[-69  27 -22   5   1 -10  -6 -56  32 -22] -> (124)
[-69  27 -22   5   1 -10  -6 -56 -22 -69] -> (85)
[ 20   5   7 -15 -39  11  27  28  81  25] -> (98)
has: [ 27 -22   5]
yes
has: [ 27 -23]
no
has: [  5   2 -10]
no
has: [-10  -6]
yes

[ 70  16   3  -8   0  -9  57 -39  -8 -25 -29 -26  14  42   6   5 -33 -51
 -12   2  15   2   0 -10 -62  24  16   1 -17  57  57   4 -15  -9 -17  35
 -47 -16   3   7  23 -39  45 -24  -8  13  69  31  -5 -55  15   1  -7  14
 -13   8] = (84)
[ -6  -2  22  23 -16  13  26 -10  -6 -29  11   5  18  26  18   8 -32 -42
  15   5  39  31 -28 -22   1   2  24 -17  60  10  19  10   1  12  -4  50
  41 -11  38  16   0  -3 -20 -31  23  11 -23   2 -22 -16  24 -15  -4 -33
 -16 -21] = (73)
[  1  19   8   6  -4  -4   9  14  12  32   0  13 -34 -24   2  10  20  22
  -6 -10  13 -13  -1  -6  -3   3   3 -11 -10  17   3   2  10 -11  13 -37
   0  -2  -3  -9  -5  -5   9   5  -7 -12  16 -15   1   2  -2 -18  20   3
   2   0] = (123)
has: [ -7 -12]
yes
has: [ 41 -11  38  16   0]
yes
has: [  6   6 -33]
no
has: [-16   2   7  23 -39]
no
has: [3 4]
no

[ 46  -2 -16 -21 -63]  (71)
[-30  57  22  -9  43]  (95)
[ 33 -51   3  38 -63]  (101)
[ 39 -26   7 -35 -12]  (140)
[ 51 -23  -2  67  46]  (138)
has: [-9 22]
no
has: [ 39 -26   7 -35]
yes
has: [ 46  -2 -16 -21 -63]
yes
has: [ 46  -2 -16 -20 -63]
no
has: [-30  56]
no
has: [-9 43]
yes

[-14  52  13   9  37  26  64 -63  19  11  38  18  46  61  28] -> (56)
[ 56   2 -43  62 -24 -44  28 -34  59 -46 -18 -25   4  42 -51] -> (106)
[ 67  61  61  13  34  77  45  62 -30  80  51  66  70  56  76] -> (60)
has: [ 28 -34  59]
yes
has: [80 52]
no
has: [-34  28]
no
has: [ 28 -44]
no
has: [61 28]
yes
has: [18 46 61 28]
yes
has: [61 61 13]
yes

[-26 -18  62 -45 -27 -67 -39 -34 -44] : (34)
[ 52 -55 -47  13  39  -3  22  45  -4] : (102)
[-39  46  71  16 -24  28 -12 -56  19] : (127)
has: [-39 -33 -44]
no
has: [-12 -56  19]
yes

[-17  30 -67  28  20   5 -10   6  -5 -51 -44 -21  25  36  -6 -18  27  16
   8 -30  15 -21  11 -56 -19 -17  22  17   4 -37] : (90)
[-18  33 -62  28  17   3  -5 -10 -22 -51 -43  -9  24  45  -1  64  25  16
   4 -26  14  -9   9 -52 -20  -8  21  17  -3 -45] : (21)
[-18  33 -62  28  17   3  -5 -10 -22 -51 -43  -9  24  45  -1  20  -7  -2
 -20   9   9  18  13  -3   0 -35   1   9  -2  -1] : (128)
[-18  33 -62  28  17   3  -5 -10 -22 -51 -43  -9  24  45  -1  20  -7  -2
 -20   9   9  18  13  30   3  -2 -11   0 -11 -23] : (121)
has: [25 16]
yes
has: [28 20]
yes

[ 26 -16 -10  13 -12]  (52)
[ 50  -6  -6  15 -29]  (29)
[  7  45  29 -45  19]  (182)
[ 30  14 -23  -8 -50]  (174)
[  5  43  35 -54  39]  (135)
[ -5  27  -9 -27 -22]  (184)
[  5  44 -18 -40 -47]  (62)
[-13  69  36 -75  23]  (116)
[ -5  31  19 -36  11]  (42)
[  2  23  19 -29  18]  (112)
has: [  2  23  19 -30  18]
no
has: [-6 50]
no
has: [  2  22  19 -29]
no

[-55  -6 -55  56  19 -53   6  -7]  (65)
[ 30  43 -19 -18  57  -7  54 -22]  (22)
[ 42 -12  -8  60 -68 -12 -61   5]  (61)
[ 42 -12  -8  60  34  10 -66  80]  (126)
[-59   2 -68  68  28 -69  37 -32]  (114)
has: [-22  54  -7]
no
has: [-18  57  -6  54]
no
has: [-55  -6 -55]
yes
has: [-12  -8]
yes
has: [-70  37]
no

[ 64   4  52  58 -61  42] = (48)
[ 35   1  58  31 -65  36] = (129)
[ 13 -38  70  -2 -70  -7] = (89)
[ 28  24  66  10 -66 -44] = (50)
[-15 -54  63 -21 -72 -14] = (96)
has: [ -2  70 -38  13]
no
has: [ 63 -21]
yes
has: [52 58]
yes

[27 28 32  1 12  2 -5 15] = (162)
[  7  26  -1  16  25 -19  27 -14] = (92)
[ 27  11  34 -21   0  26 -12  15] = (58)
[ -5  34   3  62  22 -68   6  10] = (142)
[  4  34   2  41  23 -43  12   3] = (66)
[ 18  -9  25 -33 -18  41 -30  23] = (109)
[ -6  10 -19  10  21 -15  36 -29] = (44)
[  6   3  19   8 -13  -4 -32  31] = (64)
has: [27 11]
yes
has: [-30  41]
no

[ 28  -6  22   0   7  13 -29  30  -6  20   5  13 -20  11  41  -5  -2   7
   3  19   8  28  18 -16   0 -24  -9  -1  -9  18  16  -3  25  -8  -2   1
  10  10  36 -25 -39  30   1 -21  20  23 -10   1   1  22 -30  12   6  20
   6  -6  28  37  34]  (7)
[ -5  39  12  16  35  -7  37  20  20  32   2  -3   9  13   2  21   6  -3
  12   7   3  29  10   4  12  30  28  -6  18   7  -6   3   8  32  46 -19
 -12  14  -7  19  22  -1 -23  28   0  -3   8  18   9  25   8 -16  -8   4
   6  -7   2  -5  18]  (46)
[-28  25   4  61   6   2  46  16  12 -12  29 -24  54  14  -8  15   2  -5
  18  35  13  12  32  47  52  27   9  34  32  13  10  37 -17  24  46  10
  28  19 -36   9  53  15 -24  55  -2 -24  26   4  -7  -8  35  16   4 -24
 -30  28  17 -29  11]  (118)
[ -3  39   9   2  37  -3  35  13  21  41  -7   6   2   9  -2  26   9   2
  13  -8  -3  21  -2  -2   1  33  35 -14  19   4  -6  -2  11  35  42 -21
 -21   6  -3  26  18  -9 -11  20   2   0   6  19  10  27   9 -21  -6  11
  21  -9  -6  -1   9]  (23)
[-36  35 -10  30  15  -1  60 -11  21   3   7 -13  45   2 -36  28  11  -1
  17  -5  -1 -11  -1  40  27  50  33  13  38  -2  -3  24 -22  37  44  -1
   0   1 -44  40  65 -19  -4  50 -10 -26  25  10   1  -8  51  -6   2 -18
   1  21 -16 -38 -20]  (15)
has: [-16 -38 -20]
yes
has: [ 64 -19]
no
has: [-16 -38]
yes

[ -7  -9 -44   0  11 -15  -9 -12  13  13  -4 -21 -25  21 -14 -18   9  13
 -16   7   0  -7  22   0 -12  -8  -2   5  11  12  44  34  -2  33  33  24
  13   0] : (132)
[-28   2  31  -2  -8   8  24   2  -4  -1  15  14  -4  -4   0  -5   3 -11
  18   1  -2  -8  18   0 -13  -9 -31  -1   4  10  14  25   8  20  35  20
  15  -3] : (139)
[-14 -14 -58  -1  12 -14 -11 -12   7  13  -7 -21 -18  22 -21 -16   9  14
 -18   5   0   7   2   1   2 -11 -11   3  -9  -6 -43 -21   4 -20  12 -24
  -6  -3] : (47)
[ -7  -9 -44   0  11 -15  -9 -12  13  13  -4 -21 -25  21 -14 -18   9  13
 -16   7   0  18  11   2   1  19  -5   1 -10  -6 -39 -17   5 -19  11  -9
  -7  -5] : (99)
has: [-31  -1   4  10  13]
no
has: [ 18   0 -13  -9]
yes
has: [12 11  5 -2 -8]
no
has: [ 22 -21]
yes

[ 17   3 -33   3   1 -17  12  15  17  18  19  -7   2 -14 -24  15   4  21
   3  12  19  10  30 -45  14   4  20   6  20] = (45)
[ 14 -48  -5  24  -9  31 -47  17  22  27   3  31  -6  36   8 -51 -30  16
  19 -36  23  32   8  24 -50  30  24  26  19] = (148)
[ 19 -20 -43   7 -10  -8 -14  21  21  21  16   3  -5  -5 -25  -4 -18  22
   7  -6  29  18  29 -43  -7  12  27   9  21] = (26)
[-29  -5  43  -8  -3  19 -23 -25 -30 -33 -32   5 -11  15  28 -17 -17 -37
  -9 -22 -31 -21 -50  59 -20 -13 -34 -14 -37] = (38)
[-14  60  54  18  13  32  62 -22   8  15 -36  29  58  21  62  45  74  -4
  32  37 -14  19 -16  25  53  25  -9  25   9] = (136)
[ 24 -71 -22  30 -13  33 -68  29  32  37  15  36 -14  40  -2 -70 -48  28
  22 -48  37  42  22  16 -70  38  37  32  29] = (93)
[ -5  21  19   9   7  14  20  -9   6   9 -12  13  22   9  22  15  26   2
  15  13  -4  10  -3   8  18  13  -1  13   7] = (13)
has: [22  7 -6 29]
yes
has: [-30  15  19]
no
has: [ 24  -5 -48]
no
has: [-34   3]
no
has: [-24  15]
yes
has: [-14  21  21  21  16]
yes

[ 25 -17  66  17 -70  10   4]  (88)
[ 25  66  30 -19  -4 -72  65]  (37)
[ 46  16  58  30 -70  24   1]  (17)
has: [ -4 -19  30  66]
no
has: [25 66 30]
yes
has: [ 66  17 -70  10]
yes
has: [ 16  58  30 -70  24]
yes
has: [ 31 -70]
no
has: [25 66]
yes

[ -2  54   0   1  15 -29  -4  -3   6  81   4  68  -8   0   0  83 -42] -> (40)
[ 24   6  21  16  22  30   2 -29 -45  17 -29  -7  27  18  22   4  40] -> (97)
[ 24   5  21  16  22  30   2 -29 -45  17 -29  -7  27  18  22   4  40] -> (94)
has: [-8  0  0]
yes
has: [24  5 21]
yes
has: [ 17 -45 -29   2  30]
no
has: [22  4 41]
no

[ 16 -31   8 -18 -29   0  27 -14   4  -7  -3   9   6  27   4  -4   6 -12
  21] = (108)
[ 22 -30   9 -11 -58  -1  32 -22   7 -12   6  19  10  30   3  -7   2 -10
  29] = (83)
[ 22 -30   9 -11 -58  -1  32 -22   7 -12   6  19  13  34   2 -11   3  -6
  37] = (11)
[ 29 -30   9 -13 -45   0  40 -21   7 -11  10  28  16  37   1 -12   3 -10
  33] = (8)
has: [ 2 -7]
no
has: [-13 -45   0  40 -21]
yes
has: [-22  32]
no
has: [10 28 16]
yes
has: [10 31]
no
has: [-11  10  29  16]
no

